A small network was shown many inputs. Here are its activations along a few directions, one row for each input.
In each table, some parts of the input vary, and every possible input appears once, in random order.
Descriptions start from the smaller parts, as in this example, which fits no table here: one of 6 places along a line, together with either a single point or one of 11 places along a line or (one of 2 separate values, together with one of 8 places around a ring).
Shared parts are said once, and a part with two or three values counts as separate values.
(in the rows, 128 means zero)

Other details of the inputs vary at random and push rows far along two fixed directions, the same in every table; ignore that.

A family of inputs:
R1: [131 105 155 106  93 107 143 114 123 107 124  91 140]
R2: [145 173 121 164 161 151 105 153 120 166 135 179 148]
R3: [126 169  27  98 127 148 163  78 114 130 100 114  87]
R4: [104 151  26 111 133 135 158  82 108 133 104 113  67]
R5: [120 146 141 181 162 135  93 171 113 169 145 177 147]
R6: [119 152  28  87 150 173 170 102 167 108 123 108  60]
R7: [139  93 189 113  94 100 133 123 127 105 129  98 153]
R8: [134 134 153 138 118 122 124 143 120 136 136 124 148]
R9: [134 142 121 125 121 136 124 126 120 129 122 136 141]
R10: [138  92 181 104  87 109 119 120 125  97 118 110 161]
R11: [147 160 164 179 170 133 102 170 137 172 150 176 156]
R12: [129 107 147  99  81 120 132 114 114  99 114 100 151]
R13: [113 137 120 166 188 163 106 186 164 150 163 169 108]
R14: [132 104 160 107  94 106 140 115 126 106 126  94 140]
R15: [118  73 181 118  96  97 119 123 116 101 123 109 144]
R16: [137 101 162 107  99 102 139 110 131 107 123  96 136]
R17: [117  72 181 116 102  95 121 119 126 100 121 110 140]
R18: [146 162 148 168 162 145  96 162 130 163 138 184 159]
R19: [127 115 133 113 140 144 145 146 174 109 150 106 107]
R20: [120 155 118 176 167 139 100 159 116 169 141 177 131]
R21: [112 145  33 111 143 128 157  73 118 132 102 118  62]
Description of these inputs: one of 3 separate values, together with either a single point or one of 6 places along a line.
- The inputs of R15 and R2 match in every part but the choice among 3 separate values. If R5 is changed in the same way as R15 into R2, which row does it become? => R3
- Change only the choice among 3 separate values in R16. List by row number the other rows that result. => R10, R21
- Change only the place on the line of 6 in R8. List by row number the other rows that result. => R1, R7, R11, R14, R16

A family of inputs:
R22: [134 161 116 161 151 133 111 146 113 163 134 163 137]
R23: [138  67 231 105  73  92 121 136 127  85 130  95 185]
R24: [125 169  86 152 152 139 122 128 111 162 124 157 122]
R25: [111 122 156 187 164 119  84 161 109 167 140 178 138]
R26: [124 136 151 167 166 154  94 185 145 146 156 170 145]
R27: [132 126 184 158 126 129  90 173 119 141 139 162 183]
R28: [127 146  83 115 141 144 150 117 145 125 128 123  98]
R29: [144 129 198 164 137 116  99 164 120 151 146 154 176]
R30: [126  87 136  79  73 109 146  90 119  81 104  79 131]
R31: [132 133 132 134 144 134 133 139 153 130 140 128 119]
R32: [122 131  92 111 133 150 140 121 140 117 128 123 104]
R33: [129 158  69 120 130 130 152  93 113 139 110 121  97]
R34: [135 152 105 131 134 125 132 112 117 145 122 131 119]
R35: [131  92 142  77  75 105 149  86 124  84 106  78 131]
R36: [132 152  85 117 127 139 144 104 118 132 111 125 110]
R37: [124  66 176  93  97 109 145 120 153  85 133  76 125]
R38: [111 149  34 104 154 149 163 102 149 124 123 112  57]
- What is each input in this table made of? => either a single point or one of 6 places around a ring or (one of 2 separate values, together with one of 5 places along a line)
- Change only the choice among 2 separate values in R35. List by row number the other rows that result. => R34
- Which other rows belong to the same alternative as R26? List them by row number. => R28, R31, R32, R37, R38

A family of inputs:
R39: [113  85 112  83 114 106 177  85 148  92 122  62  61]
R40: [126  39 216 109 100  87 117 135 153  90 143  85 136]
R41: [ 91 140  94 135 157 139 144 129 144 137 117 145 106]
R42: [138 161 159 137 138 150 124 154 146 139 126 156 173]
R43: [126 126  85  54  81 124 163  51 147  71  80  87 114]
R44: [164 110 205 154 121 146  63 180  98 131 145 184 193]
R45: [112 110 136 155 136 138  83 170 112 144 143 151 136]
R46: [113  56 221 116  97  83 141 150 150  95 163  66 144]
R47: [109 112  80 137 151 147 106 122  95 130 124 158  89]
R48: [105 118 141 167 135 141 102 178 113 139 152 140 132]
R49: [172 149  84 111 159 145 146  93 136 132 122 142  88]
R50: [164 167 113 136 151 146 153 134 153 146 145 123 112]
R51: [143 168  83 129 120 163 136 137 113 135 131 124 123]
R52: [133 116 150  93  63 127 144 133 109  98 138  74 161]
R53: [104 144  94 155 151 153 114 158 108 152 140 150 100]
R54: [ 88 134 147 159 150 125 127 171 145 145 148 143 158]
R55: [118 210  23 106 147 159 185  94 142 142 113 114 110]
R56: [134  96 162 158 176 123 101 145 137 139 150 164 109]
R57: [135 120  95  64  66 139 164  88 108  85 106  70 106]
R58: [134 184 105 144 152 160 139 140 148 145 124 151 150]
R59: [148  79 230 136  75  27 128  83  75 128 109  88 168]
R60: [113  64 143  92 100  97 171  98 152  80 131  52  84]
R61: [156 148 153 150 125 156  81 175 112 151 144 162 176]
R62: [104 120 159 166 162 132  89 172 148 151 135 176 162]
R63: [109 141  86 154 147 145  91 146 112 145 134 165 100]
R64: [ 97  50 209 107  85  90 104 129 150  74 114 117 163]
R65: [127 169  69 152 111  86 133  70  31 179  89 134 117]
R66: [166 150 154 128 139 138 141 143 150 140 145 127 127]
R67: [171 168 112 135 162 147 126 136 152 158 140 143 120]
R68: [117 110 165 128  77  46 140  63  70 134  76 111 173]
R69: [170 175 111 137 158 143 120 128 153 150 138 154 110]
R70: [153 116 171  94  93 109 165 124 149 104 148  67 143]
R71: [ 91 139  88 144 156 138 147 132 147 134 122 138 110]
R72: [107 108 160 168 175 135  86 157 132 140 130 198 150]
R73: [ 97 151  90 159 146 145 123 168 108 157 156 134 117]
R74: [116  83  91  75 108  98 161  65 152  82 111  71  53]
R75: [153 117 214 152 142 137  80 168 134 128 129 194 209]
R76: [145 170  63 110 115 157 119 108 112 128 115 139 107]
R77: [131 192  20 100 153 164 158  80 145 138  94 132 103]
- The inputs of R52 and R70 match in every part but one. If R51 is changed in the same way as R52 into R70, which row does it become? => R50
- What is each input in this table made of? => one of 3 separate values, together with either a single point or (one of 2 separate values, together with one of 6 places along a line)
- List by row number the other rows that have the choice among 3 separate values in common with R75. => R41, R42, R43, R54, R55, R58, R62, R64, R68, R71, R72, R77
- Change only the place on the line of 6 in R45. List by row number the other rows that result. => R47, R48, R53, R63, R73
- Change only the choice among 2 separate values in R67. List by row number the other rows that result. => R40

A family of inputs:
R78: [113 152 108 164 187 182 100 187 158 149 155 188 122]
R79: [112  99 119 102  92 103 134  89 105 102 104 104 119]
R80: [112  95 117 101  92 107 132  89 101 103  97 106 123]
R81: [129 156  33 107 176 161 164 102 171 128 129 122  49]
R82: [149 189 118 173 169 155 113 164 126 177 146 175 147]
R83: [117  97 125 108 101  99 147  91 110 107 111  94 114]
R84: [133 121 119  88  84 123 143  96 121  96 108  97 134]
R85: [115 164  26 122 151 135 156  83 105 149 109 128  70]
R86: [152 123 220 152 129 119 105 175 147 137 154 140 188]
R87: [106  69 185 121 107 119 120 164 151  96 153  95 134]
R88: [141 168  93 130 139 147 136 127 121 146 129 137 126]
R89: [125  80 198 126 108  87 125 128 131 112 132 107 150]
R90: [145 121 205 148 110 132  85 172 118 132 136 157 201]
R91: [151 189 124 172 173 153 114 163 134 177 146 176 138]
R92: [119  97 131 107 104  97 148  91 118 107 111  95 106]
- What is each input in this table made of? => either one of 3 separate values or (one of 2 separate values, together with one of 6 places along a line)
